A small network was shown many inputs. Here are its activations along a few directions, one row for each input.
In each table, some parts of the input vary, and every possible input appears once, in random order.
A made-up example of a description, with smaller parts first: one of 5 places around a ring, together with either a single point or one of 11 places around a ring or (one of 3 separate values, together with one of 6 places along a line).
Shared parts are said once, and a part with two or three values counts as separate values.
In the rows, zero is written as 128.

Other details of the inputs vary at random and push rows far along two fixed directions, the same in every table; ignore that.
To show where, the next rows are all for the same input, with only those details redrawn:
[107  94 117 118  96 168 162 153 118  79 171]
[162  71  71 106 159  94 158 128 139 148 103]
[123 127 115 115 113  95 145 129 125 160  91]
[131  83  99 111 123 138 163 143 127 108 142]
[ 79 148 151 120  66 138 144 145 110 119 130]
[ 97 111 130 114  82 165 159 152 115  89 161]
[ 89 143 145 119  79 120 140 142 114 137 113]
[ 67 149 166 126  50 157 141 152 113 105 145]

Table:
x1: [161 149 128 164 171  88 113 111 132 174  78]
x2: [163 155 132 138 167  70 107  96 147 174 107]
x3: [ 70 160 182 139  72 138 110 144 100 115 175]
x4: [163 147 131  94 142  64 127  98 156 165  95]
x5: [ 87 161 141 136 132  86 124 125 114 162 114]
x6: [ 86 155 129 144 118 125 100 128 105 154  72]
x7: [130  85  97 112 125 137 154 142 124  99 139]
x8: [148  99  88 136 211 157 151 127 142  86 154]
x9: [159  74  90 139 185 138 112 103 113 139 134]
x10: [ 89 175 163 112 112 167 129 123 137 107 114]
x11: [112 203 191 114  71 119  96 107 144 158 112]
x12: [153  75 115 136 129 139 126 108 126 154 101]
x13: [ 76 144 145 133  84 173 118 141 104 113 103]
x14: [130 165 174 157 109 124 102 136 127 154  83]
x15: [105 183 154 102 114  92 137 114 148 143  97]
x16: [115 131 119 136 156 143 158 141 141  71 187]
x17: [118 148 136 153 149  92  90  96 112 195  88]
x18: [142 149 112 105 148  70 140 131 161 162  72]
x19: [119 110 107 141 178 123 124 118 110 144 100]
x20: [112  81 136 134  81 224 126 134 113  68 179]
x21: [111 159 169 131  85 176 111 135 143 117 124]
x22: [105 175 144 122 121 130 118 138 145 151  65]
x23: [149  86 113 138 161 135 114 118 118 134 177]
x24: [135 140 124 138 109  82  77 109 115 184  88]
x25: [182  92  81 121 191  83 158 151 152 126 105]
x26: [125  90  90 126 141 127 144 140 119  98 143]
x27: [127  88 128 117  83 167 138 148 112  74 185]
x28: [ 89 143 145 119  79 120 140 142 114 137 113]
x29: [111 137 117 129 123 107 118 121 124 180  47]
x30: [126 174 169 163  97 138 112 141 118 119 159]
x31: [111 178 164 138 114 113 123 129 130 111 165]
x32: [ 64 166 158 131 102 128 119 142 106 126 143]
x33: [122 139 155 130  70 115 102 119 121 175 102]
x34: [135  81 131 126  79 194 122 140 114  79 188]
x35: [197  91  84  98 167  90 138 131 170 142 117]
x36: [116 104 144 111  66 165 140 148 112  93 178]
x37: [128 158 181 148  77 149 108 155 124 111 147]
x38: [ 85 181 162 139  62  95  92 132 101 156 110]
x39: [128 189 160 110 120  89 122 101 137 154 125]
x40: [199 105  96 106 191 107 128  86 158 153 138]
x41: [116 133 124 119 162 190 151 121 134  78 167]
x42: [144 122 128 150 130 147 147 155 127  69 197]
x43: [129 146 136 136 130  80  82 103 115 193 100]
x44: [167 112  79 149 214 113 144 135 138 135  95]
x45: [166  65  76 141 165 145 108 108 115 126 123]
x46: [176  87 104 116 187 177 142  92 144  97 172]
x47: [143  90  76 136 212 113 129 116 122 155 106]
x48: [121 154 134 133 136  55 102 112 116 189 108]
x49: [143 144 121 139 171  96 124 141 136 160  47]
x50: [138 106 144 117 125 204 134 112 147  73 176]
x51: [181 104  97 143 211 108 123  95 153 146 120]
x52: [163  93  80 139 185 130 173 153 137  78 169]
x53: [193  68 100 122 156 133 151 159 141  75 173]
x54: [151 103 133 117 105 190 127 148 155  80 185]
x55: [ 94 188 154 112 119 129 146 121 132 113 148]
- Describe the family of inputs behind these rows. => one of 5 places around a ring, together with either one of 5 places along a line or one of 6 places around a ring
- List by row number the other rows that have the place on the ring of 5 in common with x28. => x5, x7, x15, x16, x18, x25, x26, x32, x52, x55
- A walk changes only the place on the ring of 5. It starts at x47 and steps to x17. List the rest of the walk in order. => x23, x48, x5
- Change only the place on the line of 5 in x47. List by row number the other rows that result. => x6, x13, x19, x29

Table:
x56: [ 39 217 197 148  56 188 123 166 110  88 153]
x57: [164  85  88 141 206 144 142 111 146 124 146]
x58: [128  81  86 112 126 134 166 156 133  83 153]
x59: [141  94 116 143 152 167 120 117 112  95 163]
x60: [151 139 119 115 139  33 111  92 138 227  20]
x61: [ 57 174 181 132  47 131 133 153  99 122 125]
x62: [170 135 110 106 173 104 141 123 155 108 170]
x63: [144  91  87 110 134 106 161 138 133 126 113]
x64: [111 168 165 141  79 106  98 120 116 177  84]
x65: [136 228 168 128 128  54 123  97 146 174  91]
x66: [151  87 124 145 117 157 121 129 118 111 161]
x67: [ 77 224 224 126  79 129 113 144 141 110 152]
x68: [185  66  80 138 219 136 148 113 140 121 134]
x69: [170  77  87 129 185 130 124 117 134 122 119]
x70: [180  64  84 131 168 135 117 117 132 142 149]
x71: [ 51 202 198 157  61 170  84 122 100 123 152]
x72: [179  83  82 128 202 147 152 124 143 114 126]
x73: [101  87 122 118 112 176 156 160 108  67 194]
x74: [114 160 135 134 130  98 100 127 120 155  82]
x75: [133 144 121 110 116  64 119 101 142 196  41]
x76: [137 155 122 110 140  36  99  95 135 239  29]
x77: [105  95 123 109  84 199 159 159 126  54 188]
x78: [122  88 124 133  92 200 133 164 116  66 198]
- Describe the family of inputs behind these rows. => either one of 3 separate values or (one of 4 places along a line, together with one of 5 places along a line)
- Change only the place on the line of 5 in x64. List by row number the other rows that result. => x63, x69, x72, x75

Table:
x79: [144 104 118 129 132 171 162 152 139  64 186]
x80: [128 103 116 136 161 191 139 121 120  85 171]
x81: [100 193 172 132  98 118 101 106 130 155 117]
x82: [150  56  89 108 117 149 134 129 130 118 137]
x83: [ 79 210 209 140  39 145 114 141 116 114 139]
x84: [140  82  94 130 162 136 140 136 124 105 147]
x85: [ 89 178 167 136  88  95 125 134 120 155 114]
x86: [111 194 181 123  99  99 116 127 136 153 109]
x87: [187 136  95 106 197  27 135  85 162 199  60]
x88: [108 162 161 136  86 121  89 119 112 154 128]
x89: [134 114 125 119 146 171 162 154 144  65 191]
x90: [ 82 179 154 138  97 112 108 139 107 144 106]
x91: [192 122 100 120 196  55  98  91 157 206  65]
x92: [ 62 173 164 114  42 109 134 149 115 149  90]
x93: [181 106  99 118 169  44 124 100 140 188  80]
x94: [133  64 103 100  94 167 160 149 127  79 166]
x95: [135 100 111 135 142 181 147 150 128  61 172]
x96: [145 106 101 122 179 146 142 140 141  93 144]
x97: [101 160 167 142  82 123  90 116 112 153 128]
x98: [146  89 118 120 122 163 146 142 123  76 197]
x99: [155  81  77 124 162  80 127 112 128 200  39]
x100: [148  78  97 143 161 157 125 125 116 118 149]
x101: [102 171 166 160 102 145  99 123 113 146 100]
x102: [ 91 183 174 151 114 143  99 124 118 149 103]
x103: [155  91 123 137 123 190 123 132 132  74 192]
x104: [151  94  95 121 153 127 152 140 133 107 162]
x105: [ 42 227 195 135  74 149 119 135 112 110 127]
x106: [173 145  88 109 205  26 145  95 164 197  55]
x107: [146  73 100 146 162 156 126 122 117 120 147]
x108: [129  64  80 109 135 142 156 149 124 103 119]
- Describe the family of inputs behind these rows. => one of 5 places around a ring, together with either a single point or one of 5 places along a line
- Change only the place on the ring of 5 in x82. List by row number the other rows that result. => x92, x94, x99, x108
- A walk changes only the place on the line of 5. It starts at x85 and steps to x104. List the rest of the walk in order. => x79, x89, x106
- List by row number the other rows that have the place on the ring of 5 in common with x97. => x81, x82, x88, x91, x103
